Questions about the array below. Indices start at 1.
1) Give the top-right entry.
2) Give the entry directly below the smallest entry.
3) Give the entry in the bottom-right corner.
4) Give the entry directly below 141.
5) Give the entry just left of the smallest entry.
6) Give the entry in row 3 and column 1.
7) Give the entry directly above 124.
8) Give the top entry of the column that holds the largest entry.
[[121 127 119 127 133 125]
 [123 128 120 126 133 122]
 [124 129 122 126 133 121]
 [136 130 141 130 122 128]
 [132 135 137 134 134 112]
 [137 140 135 120 128 109]
 [137 140 135 119 127 106]
 [120 119 112 114 118 135]
 [120 119 111 113 118 135]]
1) 125
2) 135
3) 135
4) 137
5) 127
6) 124
7) 123
8) 119

m =
[[117 122 129 128 134 130 129 133 125]
 [152 137 135 133 136 133 140 150 146]
 [108 121 142 131 127 119 135 118 118]
 [140 129 114 122 126 139 115 128 130]
 [125 128 123 123 123 136 118 114 120]
 [133 132 126 123 125 145 119 116 123]
 [151 136 128 128 130 142 128 142 140]
 [126 134 121 124 127 141 120 119 122]
 [114 113 144 128 125 129 127 111 116]
 [121 123 144 133 127 118 138 123 127]
 [143 136 113 125 127 132 122 136 136]]
Counting starts at 1.
Which number is the entry at row 3, column 2?
Answer: 121
The top entry of the column that holds the largest entry: 117
Which number is the entry at row 1, column 3?
Answer: 129
Which number is the entry at the centre?
Answer: 125
The top-right entry -> 125
Which number is the entry at row 3, column 3?
Answer: 142
Which number is the entry directly below the centre entry?
Answer: 130
Which number is the entry directly below the smallest entry?
Answer: 140
The bottom entry of the column that holds the largest entry is 143
Which number is the entry in row 1 and column 2?
Answer: 122
Which number is the entry in row 2 and column 2?
Answer: 137
Which number is the entry directly below 115?
Answer: 118
Which number is the entry at row 2, column 1?
Answer: 152
Which number is the entry just right of 150?
Answer: 146
The entry just left of the centre entry -> 123
Which number is the entry at row 3, column 1?
Answer: 108
The entry in the bottom-right corner -> 136

Read these off the grid that follows.
1) Read off the third entry from the end, reading row by row.
2) Read off the entry in the bottom-right corner.
3) Read off the first entry of the smallest entry's row.
4) Read off the smallest entry in the first column.
5) Read off the 2nd entry on the diagonal from the top-right corner.
6) Read off the fourth entry in reading order.
7) Read off the entry in the bottom-left corner.
8) Read off the entry in the top-right corner.
[[137 126 113 128 103 115 121 135 112 113 115 131 128]
 [130 126 123 136 128 130 125 120 132 125 122 121 128]
 [110 121 135 118 144 132 126 113 135 134 132 117 119]
 [128 128 128 124 132 127 113 130 129 127 128 128 121]
 [138 130 120 144 123 130 128 124 131 123 119 125 134]]
1) 119
2) 134
3) 137
4) 110
5) 121
6) 128
7) 138
8) 128

a =
[[145 118 130 156 116 144 130 126]
 [127 148 143 114 150 133 117 121]
 [138 137 136 139 136 122 118 139]
 [129 128 133 133 130 146 127 116]
 [133 138 136 132 138 119 118 138]
 [139 137 138 141 136 125 117 137]
 [135 138 136 135 137 119 117 139]
 [134 138 136 135 137 120 117 139]
 [125 139 137 116 142 134 122 120]
 [117 120 120 114 122 137 138 115]
 [130 119 120 138 117 123 132 137]
 [117 114 115 120 115 134 140 119]
 [138 137 136 138 136 122 118 139]
 [134 138 136 135 137 119 118 139]
 [133 138 135 132 138 119 119 138]]
Rows and columns are numbered from 1.
Find the entry in row 1 and column 1.
Answer: 145
The bottom-right entry -> 138
Find the top-right entry.
Answer: 126
The entry at row 2, column 2 -> 148
The entry directly above 129 is 138
The entry just right of the largest entry: 116
The entry in row 2 and column 1 -> 127
The entry in row 1 and column 3 -> 130
Find the entry in row 3 and column 3.
Answer: 136
Find the entry in row 1 and column 2.
Answer: 118
The entry in row 3 and column 2: 137
The entry in the bottom-left corner -> 133
Find the maximum.
Answer: 156
The entry just right of 123: 132
